Each row below holds a small network's activations on one input, seen along a few directions.
In each table, some parts of the input vary, and every possible input appears once, in random order.
Descriptions start from the smaller parts, as in this example, which fits no table here: values(2) and (point or ring(9) or (line(6) and ring(8))).
Shared parts are said once, and a part with two or three values counts as separate values.

Other details of the inputs vary at random and push rows far along two fixed directions, the same in every table; ignore that.

A family of inputs:
x1: [-16 -29 -17  35  29  -1   6  22   7  -8  33  10]
x2: [  5  -5  -3  13   7   2 -17   7   3  -9   5  -6]
x3: [-11 -10  12  12  11 -18  26   9   0   6  13  30]
x4: [  2  -1 -26   7   4  25 -16  17  11  -5  18 -22]
x5: [-13 -22   7  29  18 -16   4   5  -4  -8   4  17]
x6: [ 20  -5  -9  13   0  12  -7   7  17   1   7 -11]
x7: [  1  18  16 -20 -15  -6  16  -1   2  12  -7  14]
x8: [  3  13  21 -18 -20  -6   6 -16 -11   5 -20  12]
x9: [-19 -32 -11  39  32  -9  14  20   5  -6  34  22]
x10: [  3   0 -25   6   2  23 -15  18  10  -5  16 -22]
x11: [ -1  10   7 -10  -7  -1  11   3   4   8   2  10]
x12: [  4  -3 -20  -2  -3  27 -22   3  -1  -6   2 -28]
x13: [  6  19  19 -19 -11 -15  11 -13  -4   8 -24   5]
x14: [  3  -8 -23   6   3  28 -25   4   1  -9   9 -23]
x15: [ -7 -23   2  22  17 -11   4   4  -7  -9  15  16]
x16: [  3   9  13 -19 -13 -16   0 -12  -1   7 -13  13]
x17: [ -5  -6   1   5   2  -8 -10  -6  -2  -4  -1   6]
x18: [  6  10  -9 -20 -13  21 -13  -3   0   0 -10 -24]
x19: [ 20  22  -5 -18 -13  16 -12 -11  -3   0 -15 -31]
x20: [-10  -4  27  -3  -8 -24  22 -14 -15   4 -14  29]
x21: [  2   3  10  -7  -2 -11  13 -10  -9   2 -10   3]
x22: [-1 10  8 -9 -7 -2 12  4  3  8  2 11]
x23: [  5  -3 -16  13   9  13 -22  12   3 -14   3 -29]
x24: [ -4   1   5 -13  -2  -4  14 -12  -5   7  -9   7]
x25: [-21 -28  15  14  16 -25  24  -7  -7   3  10  48]
x26: [-12 -22   6  31  19 -14  -1   4  -2  -9   9  20]
x27: [ 19  22  -7 -10  -7  16 -19  -7   3  -2 -14 -33]
x28: [  1  13  19 -22 -18 -10  12 -13  -9   4 -21   5]
x29: [ -1  20  13 -25 -20  -4  16  -4   3  15 -11  15]
x30: [ -4 -16 -18  17  15   2 -16  10   2 -12  11 -16]
x31: [  7  15 -10 -12 -10  18  -8   8   8   2   5 -16]
x32: [ -6  -1  10  -4  -6 -15   1  -9  -6   2 -11   9]
x33: [ 4 10  1 -4 -3  6  5 10  4  4  6 -2]
x34: [  7  -3 -24   4   8  24 -16  -2   2  -4   6 -29]
x35: [ 11  20   4 -27 -15  -4  -4 -13  -2   6 -21 -12]
x36: [  0   3   4  -2   3 -13   6 -15  -3   5  -8   5]
Each input here is: point or line(11) or (values(4) and line(6)).
Change only the line(6) part in x35. List by row number the other rows that result.
> x16, x17, x30, x32, x36
Change only the values(4) part in x15. List by row number the other rows that result.
> x2, x16, x25

A family of inputs:
x37: [ -5 -11 -10   0   2  16  -3   7  -5  -4   9  -5]
x38: [-16 -17  -3  21  23 -14  13  10   2  -1  18  19]
x39: [-11  15  28 -32 -21 -16  32 -15 -13  15 -19  29]
x40: [ 20  39  26 -40 -37  -3  14 -19  -1  19 -29   7]
x41: [  8  15  14  -7 -12 -11   0   4   4   1  -6   5]
x42: [  1  -5 -13   1   7  11   0   2   6   1   9  -5]
x43: [  4  13  14   1  -9  -7  -2   0   3   1 -14   4]
x44: [  3 -16 -10  10  14   0 -11 -11 -10 -10  -5 -15]
x45: [  5  -5 -12   3   6   7   2   7   6   1  10  -7]
x46: [  6 -12  -3   8   5  -3 -24 -11  -8 -12  -8 -11]
x47: [ -5  -7 -13   3   3  14  -5   1   2   1   8  -4]
x48: [ -4  12  27 -23 -11 -27  22 -32 -18   8 -33  16]
x49: [  4  -6  -7  15   9   8  -5   5   4  -6   3 -11]
x50: [ 5 -3 -3 15  5  7 -5  0  4 -3  0 -7]
x51: [ 8 -4 -6  8  7  7  0  8  4 -4 10 -9]
x52: [ 26  40  -4 -43 -37  27 -25 -10   9  12 -21 -27]
x53: [ -3 -10 -10   5   2  18  -6   4  -6  -4  12  -5]
x54: [  5   2  -5   7   7   4   5   9   1  -4   9 -12]
x55: [ 11  31  14 -39 -29   4   8 -20   2  20 -22   6]
x56: [  1  -9  -1  10   6 -10 -21  -7  -7 -14  -7  -8]
x57: [-27 -19  30   7   3 -35  32  -3 -11   4   2  59]
x58: [ 11  -2  -3  12   2   3 -11  11   7  -6  10  -6]
x59: [-29 -18  25  11   7 -37  29  -4  -3   7   1  56]
x60: [-30 -14  23   5   8 -34  34  -4  -6   9   1  49]
x61: [  6  -3  -1  15   3   5 -14   5   7  -6   1  -7]
x62: [ -7  -9 -13   0   4  13  -2   3   3   0   6  -5]
x63: [-11   3  32 -20 -20 -18  21 -15 -10  12 -14  42]
x64: [ -2  -1 -15   1   9   8   2   4   4   0  10  -9]
x65: [-8 -3 -5 -1  0  7 -4 11 -5 -5  8 -6]
x66: [  7  -4 -13   6   5   7   1   5   6   3  13  -7]
x67: [  2   5   0  11   5   2  -6  10   4  -5  -1 -12]
x68: [ -7 -10   7  20  17 -16  11  14   1  -5  16  11]
x69: [ 31  42   0 -50 -41  21 -30 -32  -9   4 -45 -43]
x70: [-10  -6 -15   2   6  11   0   5   1  -2   8 -10]
x71: [ 5  1 -8  6  2  0 -7 12  8 -1  9 -6]
x72: [ 8 -2 -8  5  1  5 -7  8 10  1 10 -4]
x73: [  3  -2 -13   4   9   6   4   9   4   0  13 -13]
x74: [ -6  -9 -11   5   1  11 -13   5   5  -2   7  -1]
x75: [ -2 -11  -7  12  17  -5 -15  -3 -10 -14  -2 -19]
x76: [  0  -2 -12   6   5   5 -10   8   8  -2   9  -3]
x77: [  1   2  -5  13   8   7   1   5   2  -5   0 -14]
x78: [  1   0  -9   6   8   1  -3  15   6  -2  13 -11]
The inputs of x41 and x58 match in every part but one. If x56 is changed in the same way as x41 into x58, which row does it become?
> x46
The inputs of x37 and x39 match in every part but one. If x42 is changed in the same way as x37 into x39, which row does it become?
> x64
What do these inputs look like to the network?
> ring(6) and (point or line(6))
Which other rows agree with x68 in the ring(6) part? List them by row number.
> x38, x60, x65, x67, x75, x78
Which other rows agree with x50 in the ring(6) part? List them by row number.
> x40, x47, x53, x55, x66, x69

A family of inputs:
x79: [ -8 -41 -19  27  30  -6  19  10   1  -6  29   8]
x80: [ -7 -20  13  17  15 -17  -4 -20 -14 -12 -12   6]
x81: [ -5  19 -10 -22 -10   5 -16  -3   6   5   1  -4]
x82: [ -3   1   9   4 -10  10   0  11  11  -2   2   4]
x83: [-9  7 -7 -9 10  6 12  1 -6  5  5 -7]
x84: [ -4  -2  29  -7  -3 -26   4 -28 -12  -2 -37  21]
x85: [ 25  44  35 -34 -28 -21   4  -4  12  25 -28   2]
x86: [  5  34  26 -44 -39   0  -4  -6  -4  11 -20  20]
x87: [ 9 -3 -9 11  2 16  8 -4  3  8  7  3]
x88: [ 14 -12 -26  14  16  18 -41  -1  -5 -22 -11 -43]
x89: [  5  18   4  -5 -21  20   0   9  -1   2  -5  -8]
x90: [ -2  -2  30  35  24 -56  46   7   6  -2   9  49]
x91: [ -2 -13 -18   8   5  20  -9  30   0 -17  23 -29]
x92: [-12 -33  -3  31  34  -9  31  -3  -7   1  28  31]
x93: [-29 -14  16   3   6 -39  28   0   3  15   3  50]
x94: [  4  -2   4   5   2  -9 -18 -19 -19 -13 -14 -19]
x95: [  7  -9 -19  18   8   3 -31  -7 -21 -20  -2 -38]
x96: [-11  -5 -14 -11  10  -4  12  10   0   1   7 -10]
x97: [ 19  13 -10 -12 -17  25 -11  -6  15   7  -7 -19]
x98: [  4  28  26 -37 -43  -4   2  -2   2  15 -24  18]
x99: [ -8  -3 -25  12  12  17 -14  15  18  -5  11 -24]
x100: [-14  -5  15   8   4  -1  20   9 -12  -2  10  19]
x101: [  5 -14  -9   3  -3   3  -5  -1  11   5   9   9]
x102: [  9 -16 -29  10  10  24 -28   4   9  -9  26 -13]
x103: [  7  31 -11 -23 -16  23  -6  -1   4   9 -11 -26]
What do these inputs look like to the network?
> values(2) or line(5) or (values(3) and line(6))
Change only the values(3) part in x96. List by row number the other rows that result.
> x79, x91
Which other rows belong to the same alternative as x90? List them by row number.
> x85
